These are the activations of a small neural network, seen along a few directions. Each row is one input.
Each table varies a few parts of the input and shows all the possible inputs, shuffled.
A made-up example of a description, with smaller parts first: one of 2 separate values, together with either a single point or one of 9 places along a line or (one of 4 places along a line, together with one of 5 places around a ring).
Shared parts are said once, and a part with two or three values counts as separate values.
In the rows, zero is written as 128.

Other details of the inputs vary at random and push rows far along two fixed directions, the same in every table; ignore that.

A family of inputs:
r1: [161 114 121  98 168  60 106 151 142 146 100 121  71 197 168]
r2: [105 152  60 171 164 107 102 157  83 192 113 178 119 213  83]
r3: [165  63 143 124 162 116  95 132 144 147  79  68  72 180 132]
r4: [183 133 167 163 131  74 183 101 164 111 129  89 123 116 192]
r5: [149 135 166  81 106 145 166 125 185  75  92  88 124  97 201]
r6: [ 98 182  95 179  87 136 169 106 118  99 211 187 187  83 114]
r7: [104 150  70 128 164 149  82 184  82 176  58 154 106 172  82]
r8: [ 73  94  53 135 133 161  53 147 106 150 131 161 110 190  42]
r9: [121 147  65 156 187  78  80 161  64 183 117 185  90 174  74]
r10: [155 100 187 101 126 134 155 112 148 103 102  62 135  94 191]
r11: [154  76 148 122 167 113  90 144 140 132  60  75  73 167 146]
r12: [ 95 104  77 138 162 157  73 158  69 198 103 140 116 188  56]
r13: [130  63 126  95 119 139 104 127 167 145 110  91  85 198 126]
r14: [ 97 190 112 128 109 111 166 112  77 121 198 190 181  69 123]
r15: [134 190 149 161 120 125 174 111  83 153 189 174 208  69  98]
r16: [ 83 177 116 136  85 181 141 117  99  93 168 164 181  37 103]
r17: [ 74 140  62 115 146 162  59 170  92 170  89 175 107 185  68]
r18: [133  88 169  99  96 137 135 106 184  55 130  86 123 101 183]
r19: [204 130 200 141 137  73 161 111 176 116 142  96 132 107 174]
r20: [128  50 114 105 114 128  86 127 191 121 119  98  73 198 119]
r21: [137  87 176  88 101 143 157  93 173  90 132  64 132 121 172]
r22: [162 131 161 118 103  93 184  98 201  87 153 102 134 142 213]
r23: [118 177 137 157  92 132 151 112 130 106 224 194 195  72 100]
r24: [109 181 135 141 114 170 160 123  59 139 132 145 187  42 112]
r25: [157 104 138 117 169 116  86 153 148 136  48  85  65 164 142]
r26: [ 97 180 109 137 105 112 156 109 101  94 214 198 168  59 118]
r27: [164  80 199 106 105 126 178  89 162 124 122  51 125 105 176]
r28: [138 131 155  91 103 142 149 122 205  51 112  98 111  89 186]
r29: [165 112 130 118 165 112 101 160 156 128  35  89  63 160 151]
r30: [105  94  86 166 158 145  78 146  72 205 105 141  93 176  36]
r31: [ 84 154 133 132  98 185 152 114  73 119 165 154 195  56 110]
r32: [116 187 137 148 100 136 162 117 103 135 213 192 211  76 103]
Each input here is: one of 4 places along a line, together with either one of 3 separate values or one of 5 places along a line.
- The inputs of r22 and r4 match in every part but the place on the line of 4. If r32 is changed in the same way as r22 into r4, which row does it become? => r19
- Which other rows agree with r12 in the place on the line of 4? List them by row number. => r1, r2, r7, r10, r15, r24, r27

A family of inputs:
r33: [157 119 166  71 112 108 154 111 205  65 111  76 121 130 218]
r34: [109 161 132 140 108 125 155 124  87 106 171 163 151  57 121]
r35: [187 157 182 146 116  99 191  88 150 106 160  82 154  58 162]
r36: [100 128 155 143  95 190 177  91  68 144 150 104 188  44 100]
r37: [ 95 124  94 129 142 125 110 134  88 178 165 170 151 144  83]
r38: [134 125 180 123  65 149 191  85 173  87 189 105 176  78 168]
r39: [ 88 139  78 146 124 153 125 126  81 144 184 157 164 148  81]
r40: [ 99  99  91 123 159 160  69 159  94 154  57 116  81 159  71]
r41: [ 84 139  97 123 149 197 107 159  61 159  83 129 144 112  88]
r42: [116 140 111 165 130 125 119 129  70 178 153 170 157 151  92]
r43: [144 109 147 103 107 102 145  99 185  65 121  97  99 118 183]
r44: [136 108 202 128 104 162 180 100 130  99 129  63 146  38 140]
r45: [103 160  91 169 156 119 101 144  78 149 128 171 136 126  98]
r46: [133 152 140 140 111 140 153 106  91 122 196 164 181  42 107]
r47: [129 106 108 119 121 126  82 162 178 104 103 132  84 184 130]
r48: [ 99 187 137 117 106 136 166 124  88 122 169 164 172  57 133]
r49: [143  69 124 112 143 108  89 131 184 110 109 108  63 202 151]
r50: [166 123 130 110 168  84 121 161 169 141  61 103  73 201 175]
r51: [ 99 108  85 140 134 148  69 142 150 149 131 163  94 181  79]
r52: [ 99 135  66 110 137 158  73 160 142 141 100 172 108 194 102]
r53: [195 102 201 115 131  75 145 100 196  94 122  68 112 124 195]
r54: [128 140  99 170 139 121 136 136  80 190 139 167 149 151  84]
r55: [173 109 126 128 169  72 111 151 177 130  70  95  60 188 161]
r56: [155 133 129 101 147  90 104 152 148 135  74 132 108 185 149]
- What is each input in this table made of? => one of 4 places along a line, together with either a single point or one of 5 places along a line
- The inputs of r51 and r47 match in every part but the place on the line of 4. If r44 is changed in the same way as r51 into r47, which row does it become? => r40
- Which other rows agree with r36 in the place on the line of 4? List them by row number. => r37, r38, r39, r42, r54
